Each row below holds a small network's activations on one input, seen along a few directions.
In each table, some parts of the input vary, and every possible input appears once, in random order.
A made-up example of a description, with smaller parts first: ring(5) and (point or line(11) or (values(3) and line(6))).
Shared parts are said once, and a part with two or three values counts as separate values.

A family of inputs:
x1: [ 1.65 -2.35  1.45 -2.44 -2.69 -0.79  1.77  1.71  1.52 -0.18  0.27  2.25
 -1.61  0.34]
x2: [ 0.54 -1.25 -1.18 -2.31 -4.14  0.23  3.07  0.83  3.20  0.50 -0.38  2.01
 -1.62 -1.95]
x3: [ 4.05 -0.85  0.77  2.68  3.98  0.87 -3.61 -1.11  6.24  2.32 -0.17 -2.50
 -0.15  4.02]
x4: [ 1.02  2.58 -3.66  1.62 -4.00 -0.76  0.04  0.66 -1.60  0.15  1.86 -1.80
  2.24 -2.60]
x5: [ 1.36  1.84 -0.04  1.94  0.10 -1.44 -1.41  0.39 -5.62 -1.20  1.12  0.13
  1.67  1.02]
x6: [ 6.60  0.24 -2.12  7.03  3.76 -1.24 -2.35  0.19  1.41  0.54  0.48 -3.71
  0.95  2.81]
x7: [-1.12  1.71 -2.77  1.58 -0.67 -1.34  1.70  1.19 -2.53 -0.55  1.36 -3.53
  2.62 -2.69]
x8: [-4.55  0.43  1.09 -1.84  2.03  1.71 -0.21 -1.35  0.01  0.64 -0.50 -1.00
  0.32 -0.32]
x9: [-1.60  1.81 -0.94 -2.60 -3.80  1.23 -1.30 -0.48  3.11  1.99  0.90 -0.96
  0.71 -1.21]
x10: [-1.48 -2.19 -0.28 -2.49 -0.83 -0.25  4.55  1.35  2.29 -0.10 -0.88  0.29
 -1.32 -2.09]
x11: [ 2.23  1.63 -0.94  1.57 -2.50 -1.94 -1.16  1.56 -3.43 -0.46  2.48 -1.59
  2.24 -0.34]
x12: [-3.62  0.85 -0.05 -2.73 -0.45  0.71  0.28  0.05  2.24  1.39  0.46 -2.64
  1.02 -1.34]
x13: [-1.34 -1.90  1.58 -0.83  1.24  0.77  1.36 -1.27 -1.07 -2.00 -2.72  5.03
 -3.10 -0.55]
x14: [-1.21  0.92  2.51 -2.27  0.32  0.79 -2.79 -0.67 -0.77  0.61  0.30  1.06
  0.21  2.36]
x15: [-0.98  1.95 -0.71  3.10  1.36 -0.41 -1.66 -1.40 -6.04 -2.13 -0.85  1.22
  0.71 -1.13]
x16: [-3.54  1.13  1.89 -1.10  1.64  1.78 -2.98 -2.49 -1.21 -0.27 -1.55  2.20
 -0.75  0.19]
x17: [-0.41  0.69  1.71 -2.72 -2.32  0.23 -2.52  0.45  1.44  1.35  1.56 -0.71
  0.72  1.05]
x18: [ 5.91 -3.85  0.28  2.88  3.62 -0.24  0.47  0.11  6.23  0.71 -1.33  0.37
 -2.61  3.50]
x19: [ 0.92 -2.09  2.20 -1.97 -0.08 -0.21  1.53  0.57 -0.67 -1.02 -0.94  3.97
 -2.12  1.63]
x20: [-2.38 -2.59  0.81 -1.58  1.63  0.73  4.04 -0.07  0.08 -0.98 -1.76  1.87
 -2.01 -1.04]
x21: [-2.04  1.30 -1.60  2.48  1.77 -0.42  1.20 -0.21 -4.85 -1.31  0.29 -1.98
  1.89 -1.65]
What is each input in this table made of?
> values(3) and (point or ring(6))
The inputs of x16 and x13 match in every part but the values(3) part. If x8 is changed in the same way as x16 into x13, which row does it become?
> x20
Which other rows agree with x6 in the values(3) part? List them by row number.
> x4, x5, x7, x11, x15, x21

A family of inputs:
x22: [ 4.34  0.57 -2.61  3.55 -2.96 -1.62 -0.94  1.20  0.52  0.65  1.81 -2.51
  1.50 -0.91]
x23: [ 1.23 -0.43  0.56 -0.36 -0.27  0.75 -2.50 -0.07  6.30  1.99  1.13 -2.76
  0.33  0.46]
x24: [ 1.38 -1.58 -0.68  0.23  0.29 -0.39 -0.08  1.18  5.74  1.06  0.78 -3.26
 -0.53 -0.01]
x25: [ 0.43 -2.51  0.69  1.97  5.00  0.46 -0.26 -1.44  2.38 -0.56 -1.93  0.74
 -1.99  1.74]
x26: [ 1.76 -0.63  0.83  1.29  2.72  0.82 -2.80 -2.36  2.59 -0.14 -2.27  3.23
 -2.07  2.57]
x27: [ 4.63 -3.72  1.76 -0.99 -0.22  0.33  1.86  1.09  4.01  1.22 -0.26  2.26
 -2.61  3.83]
x28: [ 1.28  1.41 -1.00  2.86  2.75 -1.41 -0.98  0.92 -3.52 -0.20  2.29 -4.06
  2.88  2.39]
x29: [-7.86  1.37 -1.86 -4.59 -2.63  1.74  4.73 -0.37 -2.52 -0.09 -0.23  0.10
  0.60 -3.81]
x30: [ 3.49 -1.85 -1.19  0.78 -0.52 -1.21  1.55  1.79  5.34  0.35  0.22 -1.59
 -0.66 -0.87]
x31: [ 2.65  3.31 -0.84  2.20  0.45 -1.01 -3.63  0.02 -3.32  0.27  1.95 -1.48
  2.75  3.17]
x32: [-7.40  1.74  2.63 -6.67 -4.62  0.09 -0.25  0.06 -5.28 -1.93 -0.55  4.58
 -0.78 -3.90]
x33: [ 2.57 -0.15 -0.96  5.00  3.88 -0.76  0.38 -0.33 -2.45 -1.65 -1.74 -0.03
 -0.56 -0.06]
x34: [ 0.29  1.22  0.79  3.78  4.20  1.22 -3.71 -2.17 -1.53  0.04 -0.81 -1.24
  0.48  1.28]
x35: [ 2.50 -2.74  0.18  2.54  4.17 -0.37  1.36 -0.80  1.99 -1.27 -2.50  2.41
 -2.09  0.89]
x36: [ 3.31  0.60 -2.62  3.33 -0.68 -2.30  0.58  1.66  1.02  0.40  0.83 -3.59
  1.81 -1.76]
x37: [-6.47  3.49 -1.80 -5.38 -4.96  2.36  2.06 -1.22 -2.45  0.54 -0.26  2.70
  0.39 -3.20]
x38: [-5.45 -0.45  2.05 -5.11 -5.41 -0.65  2.56  0.89 -6.33 -2.86  0.15  4.73
 -1.07 -4.70]
x39: [-8.91 -0.44  2.62 -5.94 -2.31 -0.58  2.46  0.92 -5.37 -2.65 -0.56  1.98
 -0.50 -4.50]
x40: [ 1.13  2.57  0.25  2.23  2.23 -0.25 -3.45 -0.30 -2.99  0.78  2.65 -3.55
  3.78  2.86]
x41: [ 2.75  0.27 -0.54 -0.45 -1.99  0.01 -2.67  0.24  5.93  1.47  0.46 -0.75
 -0.66  0.81]
x42: [ 1.19  0.84 -2.11  2.75  0.15 -1.46 -1.08  1.04  1.41  1.11  1.40 -5.29
  1.96 -0.90]
x43: [ 3.54 -0.13 -0.95  5.21  1.62 -0.13 -1.08 -0.73 -2.94 -1.38 -0.72  1.04
 -0.84  0.77]
x44: [-6.70 -0.57  2.16 -5.34 -3.24 -1.43  4.21  1.46 -5.78 -3.32 -1.01  3.71
 -0.69 -5.45]
x45: [-8.94  0.78  3.77 -6.62 -2.76  0.74 -0.13 -0.27 -4.88 -1.55 -0.15  2.52
  0.40 -4.07]
x46: [ 1.83  1.95 -0.31  3.72  2.45  0.46 -3.86 -1.87 -1.88 -0.47 -1.48  0.78
 -0.52  1.62]
x47: [ 1.38 -2.35  3.51 -2.37  2.32  1.70 -0.68 -0.31  5.47  2.57 -0.33  0.00
 -1.39  4.33]
x48: [ 0.46  0.05 -0.45  4.40  4.72  0.08 -1.29 -0.95 -2.06 -0.93 -1.16 -1.73
 -0.41  0.80]
x49: [ 3.46 -2.73  0.19  2.76  1.92  0.23 -0.07 -1.21  1.50 -1.01 -1.50  3.47
 -2.34  1.72]
x50: [-4.51  1.28 -2.41 -3.84 -5.73  1.66  4.84 -0.39 -3.51 -0.34  0.44  2.85
  0.09 -4.02]
x51: [ 0.25 -1.34  1.93  1.38  4.44  1.59 -2.63 -2.66  2.95  0.38 -1.59  1.24
 -1.13  2.23]
x52: [ 4.50 -1.86 -1.19  1.01 -2.78 -0.56  0.06  1.33  4.84  0.61  1.20 -0.52
 -0.94 -0.02]
x53: [ 2.91 -1.64  2.40 -2.44  0.59  0.94 -0.85 -0.04  5.11  2.08 -1.01  2.02
 -2.35  4.66]
x54: [-5.70  1.22 -2.35 -4.06 -3.53  0.91  6.46  0.20 -2.96 -0.76 -0.71  1.82
  0.43 -4.76]
x55: [ 2.58  2.70 -1.96  2.08 -2.14 -1.06 -3.71  0.12  1.58  1.54  1.09 -2.77
  1.84 -0.09]
x56: [ 3.64 -3.76  1.77 -1.23  2.04 -0.28  3.31  1.52  4.51  0.95 -1.25  1.19
 -2.36  3.00]
x57: [ 1.56 -3.52  2.27 -1.79  2.86  0.55  1.69  0.92  4.90  1.64 -0.69 -0.48
 -2.24  3.86]
x58: [-7.94  2.57 -0.68 -5.25 -3.12  3.01  2.18 -1.57 -2.02  0.95  0.18  0.61
  1.51 -3.38]
x59: [ 1.05  2.00 -0.86  2.15 -0.39 -0.32 -3.54 -0.20  1.94  2.06  1.75 -4.79
  2.86 -0.44]
x60: [ 4.38  1.22 -1.47  3.70 -0.42 -1.61 -0.82  1.15 -4.37 -0.65  2.66 -1.22
  2.39  2.34]
x61: [ 3.40  1.22 -1.50  3.49  1.89 -2.27  0.70  1.55 -3.90 -0.91  1.69 -2.33
  2.71  1.51]
The inputs of x56 and x27 match in every part but one. If x36 is changed in the same way as x56 into x27, which row does it become?
> x22
What is each input in this table made of?
> ring(5) and (values(2) or ring(6))
Which other rows agree with x25 in the ring(5) part? List them by row number.
> x24, x28, x29, x39, x42, x48, x57
Change only the values(2) part in x54. List by row number the other rows that result.
> x44
Which other rows agree with x34 in the ring(5) part? List them by row number.
> x23, x40, x45, x47, x51, x58, x59
Change only the ring(6) part in x31. List by row number the other rows that result.
> x26, x41, x46, x53, x55

A family of inputs:
x62: [ 2.95 -0.24  1.97  1.26  2.98  0.83 -2.90 -0.70  1.28  0.78 -0.63  0.35
 -1.23  3.48]
x63: [-3.40  1.60 -0.61  0.37 -0.60 -0.36  1.49  0.04 -8.03 -1.81  0.85  0.25
  1.46 -1.61]
x64: [-2.75 -1.09  0.58 -3.74 -0.63  1.00  2.22 -0.78  0.83 -1.01 -1.39  3.36
 -2.18 -0.47]
x65: [-2.45  3.98 -2.05 -0.53 -4.38 -0.57 -0.04  0.18 -6.28 -1.23  1.63  0.36
  3.06 -3.70]
x66: [-3.85 -1.03  1.77 -5.06 -3.72  0.72  1.95  0.15  0.55  0.14 -0.44  2.05
 -1.13 -2.38]
x67: [ 1.89  1.16 -1.67  2.04  0.55  0.49 -0.68 -0.47  2.31  1.91 -0.10 -2.33
  0.69  1.61]
x68: [ 2.92 -1.42  1.39  2.33  2.86 -0.16 -2.00 -0.66  1.54 -0.09 -0.54  0.31
  0.10  3.21]
x69: [-2.94 -1.16  0.98 -3.39  0.11  0.94  3.18  0.50  0.64 -0.54 -1.50  2.39
 -1.23 -1.43]
x70: [-5.17  3.59 -1.01 -0.07 -0.54 -0.64 -1.37 -0.42 -5.67 -1.31  0.54 -2.03
  2.58 -3.47]
x71: [-3.88 -1.01  1.51 -4.58 -2.77  0.96  0.97 -0.01  0.71  0.06 -0.64  3.40
 -2.03 -1.25]
x72: [ 1.85 -0.18 -1.13  1.62  0.66  0.75 -1.11 -0.29  2.63  1.40  1.79 -2.72
  1.23  0.81]
x73: [ 4.39 -0.78 -1.26  3.15  1.19 -1.24 -1.01  0.71  1.29  0.65 -0.28 -1.40
 -0.30  1.48]
x74: [ 4.05  0.15 -0.50  2.43  0.49 -1.40 -0.70  1.16  1.62  0.21  1.13 -2.08
  0.36  1.40]
x75: [ 3.44 -1.33 -0.56  4.18  2.13  0.13 -0.99 -0.37  1.92 -0.49 -0.77 -0.58
 -1.23  0.74]
x76: [ 3.15  0.06 -0.84  1.34  0.13 -1.24 -1.22  1.45  2.14  0.80  1.56 -2.82
  1.23  1.84]
x77: [-3.47 -1.24  1.38 -4.09 -1.68  0.64  3.20  0.38  0.37  0.06 -0.78  1.35
 -1.09 -2.17]
x78: [ 3.27 -1.06  0.07  2.74  3.21 -0.85 -1.02 -0.86  2.14  0.46 -0.42  0.13
 -0.27  1.91]
What is each input in this table made of?
> values(3) or ring(5) or line(9)
What sort of input is x65?
> values(3)
A walk changes only the line(9) part. It starts at x67 and steps to x72. List the rest of the walk in order.
> x76, x74, x73, x75, x78, x68, x62
